A small network was shown many inputs. Here are its activations along a few directions, one row for each input.
In each table, some parts of the input vary, and every possible input appears once, in random order.
A made-up example of a description, with smaller parts first: one of 5 places around a ring, together with either a single point or one of 9 places around a ring or (one of 3 separate values, together with one of 6 places along a line).
Shared parts are said once, and a part with two or three values counts as separate values.

Other details of the inputs vary at random and push rows far along two fixed directions, the same in every table; ignore that.

Rows:
x1: [  4  40   4 -26  10   9  31   1   2 -26 -13  -9  14  -9   8]
x2: [ 13  12   3 -26  33  13 -30  10   5  -2  30  10 -16  15  -9]
x3: [-18 -19   3  20 -23  -4  10 -11  -1   9 -28 -11  -4 -10  20]
x4: [ -4  19  -3 -21  28  -1 -33  27 -10  -1  30  15 -15  15  -5]
x5: [ 13  16   5 -24  37  13 -23  15   4  -2  29  11 -16  19 -10]
x6: [  0  39  13 -32   8   5  30   4   2 -19  -7 -10  21 -11  10]
x7: [ -3 -25   2  24 -24  -8  24 -14   4   6 -12  -2  13 -10  -3]
x8: [ -6  20  15 -23  38   8 -36  23  -2   7  17   7 -23  13   3]
x9: [ 16  15  -2 -26  35  11 -30  11   2  -3  31  11 -14   8 -12]
x10: [-21  42  20 -27  14   6  18  15   0 -20 -29 -12   9  -9  14]
x11: [ -2  23  -2 -21  24  -2 -36  31 -11  -2  25  11 -10  16  -7]
x12: [  2 -17  -6  28 -25  -4  23 -13   3  -3 -23  -4  11  -8  -7]
x13: [ -2  34   5 -32  13  11  33  -1   6 -27 -11 -12  12  -5  14]
x14: [ 20  21   4 -25  32  14 -29  14   0  -1  30   7 -15  21  -4]
x15: [  4 -32 -16  29 -15 -13 -45   8 -14  25  22  14 -21  18  -4]
x16: [ -1 -17   3  21 -26  -8  23 -10   3   3 -18  -6  19  -9  -5]
x17: [  1 -19  -2  25 -25  -1  23 -13   5  -3 -24  -4   9   0  -4]
x18: [  0 -22  -7  28 -21  -3  26 -16   5  -1 -18  -1   6  -9  -4]
x19: [  3 -32   2  28  -5  -4 -50   3  -6  33  10   6 -30  17   3]
x20: [-24  38  17 -33  15   7  17   7   3 -22 -24 -10   6 -16  19]
x21: [ 14 -44  -4  24  -6  -5 -38  -7   1  29  29  12 -13   8 -16]
x22: [ -3 -19  -5  24 -21  -7  26 -17   4   3 -16  -2  12 -10  -5]
x23: [  0 -15  -4  23 -24  -7  23 -14   2   2 -21  -5  17  -8  -8]
x24: [ 18 -38 -13  23  -4  -3 -36 -10  -4  32  29   9 -17  12 -13]
x25: [ 21 -39 -15  26  -3  -1 -34  -9  -2  24  26   8 -22  14 -10]
x26: [ -1 -22  -2  17 -27  -8  24 -17   3   7 -11  -9  13 -12   6]
x27: [  3 -15  -7  23 -27  -6  22 -19   0   5 -17  -6  13  -9   1]
x28: [-20  39  -3 -33   5  -2  24  13  -7 -26 -10  -8  12 -11  19]
x29: [-21 -17 -12  19 -30 -15  13  -6  -3  -5 -19  -1   8 -12   7]
x30: [ -6  35   5 -33  14   6  30  -2   8 -23 -10  -7  21 -17   3]
Each input here is: one of 5 places around a ring, together with either one of 2 separate values or one of 4 places along a line.
- Changing only the place on the ring of 5 turns x13 into x2. The same change can be made to x26. Which row results? => x21
- List by row number the other rows that have the place on the ring of 5 in common with x11. => x10, x12, x16, x17, x23

Rows:
x31: [ -9 -17  -9  19  -2 -12 -21  10  -5   0   5   5  -9   7 -11]
x32: [-20  44   9 -32  11  -2  10  21  -6 -24 -10   2  16 -16  -3]
x33: [-17  46  10 -32  15  -6  16  19  -4 -15  -9   5  21  -9   7]
x34: [  5 -18 -10   7  -5  -2 -12  -3 -11  15   6   0 -18   9   1]
x35: [ -2 -15  -7  13  -3  -5 -15   4  -4  15  -2   7  -9  19  -7]
x36: [ -3  24   7 -29  12  12   0  16  -7 -11   6  -1   1  14   6]
x37: [-14  39   3 -32  17  10  16  16  -5 -29 -18  -2   9  -2  -2]
x38: [  8 -28  13  20 -17   1  -2  -7   6  18  -5  -9   2   1   0]
x39: [  5 -17  -5  20  -1   3 -18   4   4   0  -4  11 -15   4 -13]
x40: [-10  -5  -9   6 -21   1  39 -22  12 -18 -31  -8  12 -22  21]
x41: [ 22   8   2 -29  30  10  31  -4  14 -16  34  15  18  -1 -30]
x42: [ 14 -14   3  14  -2   3 -12 -15  -2  16   8  -2 -19   5  -1]
x43: [  4 -31  -1  15 -10   2  -5 -22   9  20  -2  -9   1 -11   4]
x44: [  5 -14   5  20   1   3 -20  -8   2   5  -2   7 -11   7 -16]
x45: [ -1  -2 -12 -18  10   5 -18  -3  -2   4  15   2 -11   7   5]
x46: [-10   0   0   7 -21   4  38 -33  11 -11 -29 -14  15 -20  17]
x47: [ -2   3   8 -11   0  -9 -21  16  -9   6  18   9   1   6   2]
x48: [  6 -20   9  16   3   3 -20   1   4  13  -3  -1  -5  -1 -18]
x49: [ 39 -11 -35  24 -28 -10   6 -12  -8   0  15   2  23   3 -24]
x50: [ -7 -12  -9  21  -3 -12 -15  11  -2  11   9   4  -8  12  -5]
x51: [-11   1  12  14 -18  -1  42 -11  13   2 -41 -19  21 -16   2]
x52: [ -6  27  -1 -23  21   1   2  15 -10 -12  16  -4  -4  -1  12]
x53: [ -6 -12  -3  29 -18   0  22  -7   8   0 -27   2   4  -3   3]
x54: [ 15  -2  11  -9  19   6 -13   0  -2  16  10  -7  -9  -1   0]
x55: [-14 -16  -4  21 -31 -12  19  -1   0  -5 -10 -10   8  -1  11]
x56: [ -6   3  -7 -16   2  -5 -23   5  -3   9  23   7  -4  -8   4]
x57: [ 12   2  -2  -4  13   8 -11   4  -2   2  12   5 -20   3   5]
x58: [-10   7   8  17 -20  -3  41 -19  11  -7 -41 -11  15  -8   5]
x59: [ 10   0   6  -5   7   8 -14  11   4  -2  12   5 -13  13   2]
x60: [ 12   4  15  -5  10   8 -15  -2   2   4  12   2  -8  16   0]
x61: [-11  22  -7 -30  22   0  -5   7  -2 -15  17  -1   2  -3  16]
x62: [  0   4   0 -10   8  -8 -18   8 -16  10  18  10  -5  -4   5]
- What is each input in this table made of? => either one of 2 separate values or (one of 5 places along a line, together with one of 6 places along a line)
- Which other rows does x59 become when the place on the line of 5 takes its other values? List them by row number. => x39, x40, x53, x57

Rows:
x63: [ -5 -42 -26  45 -35 -14   4  -9   2   4 -17   4  10  -2 -19]
x64: [  7 -12   6  -1 -29   0  45 -29   6  -2 -21 -16  28 -23   6]
x65: [-11 -48   8  49 -38   4   8 -21  13  20 -34  -6 -10   6  12]
x66: [  1  -5 -13 -16  -2  -9  -7  11  -5  -5  24   4   9  -9   1]
x67: [  5  15  12 -22  32   5   6   0  10  -3  23  10   5  -4 -17]
x68: [  1 -38 -24  40 -52 -15   8 -19  -9   3 -11  -3   5   7   2]
x69: [-35  -3  17  18 -22  -7  32  13  -8 -17 -43  -8  12 -13  10]
x70: [  6 -20  15   6  15   5 -46  -4   3  30  19   4 -27   8   4]
x71: [-11 -46  -3  34 -29  -3  -5 -34   1  34 -24 -19 -15 -16  18]
x72: [ 21  24   6 -21  20  13   6   0   2  -4  18  -8  -3  19   7]
x73: [ 28 -24 -11   5  10  13 -30 -11  11   7  32   4 -18  21  -9]
x74: [-22  30  -2 -22  19  -4 -22  19 -14   2  -1  -7 -17  -5  20]
x75: [ 14 -50  -8  23 -24  -3   6 -26  11  15   8  -5   7 -14  -3]
x76: [ 11  14  -3 -26  27  17  11  -8   9 -14  21   1 -10  12   4]
x77: [ 32 -19  -3   3   4  12 -31 -13   1  13  28   3 -17  26 -11]
x78: [-28  41  18 -26   7  -3  22  27  -2 -31 -30  -8   0  -4  21]
x79: [ 10  36  17 -37  13   7  44  -1   2  -9   1 -18  25 -15  15]
x80: [ 13 -10 -19  21 -21  -7 -16  -2 -12   0   1  10  -5   3  -8]
x81: [ -4  44  -2 -31   9   1  21  15  -6 -27 -18  -2  24  -1 -11]
x82: [  4 -16  -9   9   4 -13 -41  14  -3  10  36  20   2   5 -25]
x83: [ -4 -34 -22  49 -54 -20  24 -14  -9   7 -15  -9  10   7  13]
x84: [-21  25  10 -24  14  -5 -20  20  -9  -3   5   1  -8  -3  15]
x85: [-15 -10  21  21 -17   4  41 -11  14 -11 -51 -18   6 -10   8]
x86: [-24  36  16 -24  18   1   5  30  -2 -23 -16  -4  -3   3   4]
x87: [  1 -17 -22  10  15  -5 -28  11  -7  11  26  22 -16  18 -26]
x88: [  2 -20  14   6  10  10 -48  -1   8  33  16  12 -26  12   5]
x89: [ -5 -13   0  -5 -16   0  58 -28  10  -7 -12 -11  19 -27  13]
x90: [-20  -2  -8  -8   3  -7 -37   7 -15  19   6  -7 -20  -3  14]
x91: [ 29 -16   1  17  16   6 -26   2   1  28  19   6 -11  25 -25]
x92: [ -6  14  27  -8  10  10  16   5  12 -12 -28  -9  -9   1  14]
x93: [-41   2   4  16 -40  -6  40   1   1 -16 -52 -12  12  -9  25]
x94: [-27  30  10 -28   9   0 -17  23  -4  -3  -1   7  -3  -2  17]
x95: [  3   6   2   6   3 -16 -17  18 -12  15  24  11  10   7 -14]
x96: [  2  55  -4 -23  10   0  24  20 -11 -26  -7  -3  12  -4  11]
x97: [-10   7  -9  18 -24 -12  40   3  -6  -7 -33  -8  26  -4  -3]
x98: [ 18 -25  -8  11  23  10 -21  -6   7  18  23  16 -19  17 -28]
x99: [-14   9 -12 -25   0  -9  27   4  -6 -15  11   3  13 -16  11]
x100: [ -9 -50  22  53 -30   2  17 -13   5  13 -38  -8  -3  -6  -1]
x101: [ 29 -17  -5  22 -12   9  -9 -20   2   8  -1   3  -9   3 -14]
x102: [  3   0  -9  13 -12   8  49 -27  11 -19 -25  -3   5 -19   4]
x103: [ 12 -15 -11   3  -1 -14 -32  16 -17  26  41   9  -5  11  -1]
x104: [ -6 -12  16   6   0   3  -6  -9  11  10 -19  -3  -8   1  13]
x105: [ 12  18  13 -23  26   7  -3   3  15  -7  18   4  15  -8 -19]
x106: [  9  33   6 -31  30  19  24   3  18 -27 -11  -6  17  -6 -14]
x107: [  7  26 -16 -17  14   2 -11  17  -3 -24  12   9  -2  -2  -4]
x108: [ 22  20   9 -22  25  16  -2   1   6  -4   0   0   6  10 -24]
x109: [-20   2   4  -5   2  -9 -24  17  -5   4  -6   4 -11   6  12]
x110: [ 12  33   0 -21  11  18  33  -9  15 -35 -18  -9  13 -19   3]
x111: [-21  38   1 -32  16  -9  29  12  -1 -27   6   9  24 -16  -6]
x112: [ 35  -8  -3  19  10   8 -26  -3  -2  21  22   7 -20  16 -11]
x113: [  5 -16   4   9  19   7 -49  -6  -2  33  13  -3 -37   6   9]
x114: [ -5   2 -21 -10   5  -3  -1   4  -6 -13  23   9 -10  14   4]
x115: [-12 -10  -6   8   8  -6 -56   9 -17  19  14   7 -24  10   7]
x116: [ -4  21  14 -22  31  15 -18  -4   0   1  -3  -7 -10  -3  17]
x117: [-15   1   0  13 -38 -19  36  -9  -4 -12 -27  -3  39 -21  -6]
x118: [ 16  22  21 -23  20   6  -2  -1   6   0  12   3  16  -2 -20]
x119: [  0  27 -18 -18  20   1  -1  13  -8 -21  15  15  -9   0  -2]
x120: [ -1 -41 -15  29 -52 -20  13 -17 -11  12  -8  -4  17 -13   2]
x121: [ 15  27  21 -17  25   2   2   8   4   6  17   0  16   2 -13]
x122: [ 11 -18 -25   6  -2  -3 -38   7  -4   0  35  10 -15  21  -6]
- Changing only one part turns x79 into x103. The same change can be made to x76. Which row results? => x114
- Changing only one part turns x122 into x73. The same change can be made to x99. Which row results? => x89
- What is each input in this table made of? => one of 2 separate values, together with either one of 10 places along a line or (one of 4 places along a line, together with one of 5 places around a ring)
- Which other rows does x68 become when the choice among 2 separate values takes its other values? List them by row number. => x77
- Which other rows does x84 become when the place on the line of 10 takes its other values? List them by row number. => x69, x74, x78, x86, x90, x93, x94, x109, x115
- Which other rows does x101 become when the choice among 2 separate values takes its other values? List them by row number. => x80
- Which other rows does x88 become when the place on the line of 10 takes its other values? List them by row number. => x65, x70, x71, x85, x92, x100, x104, x113, x116
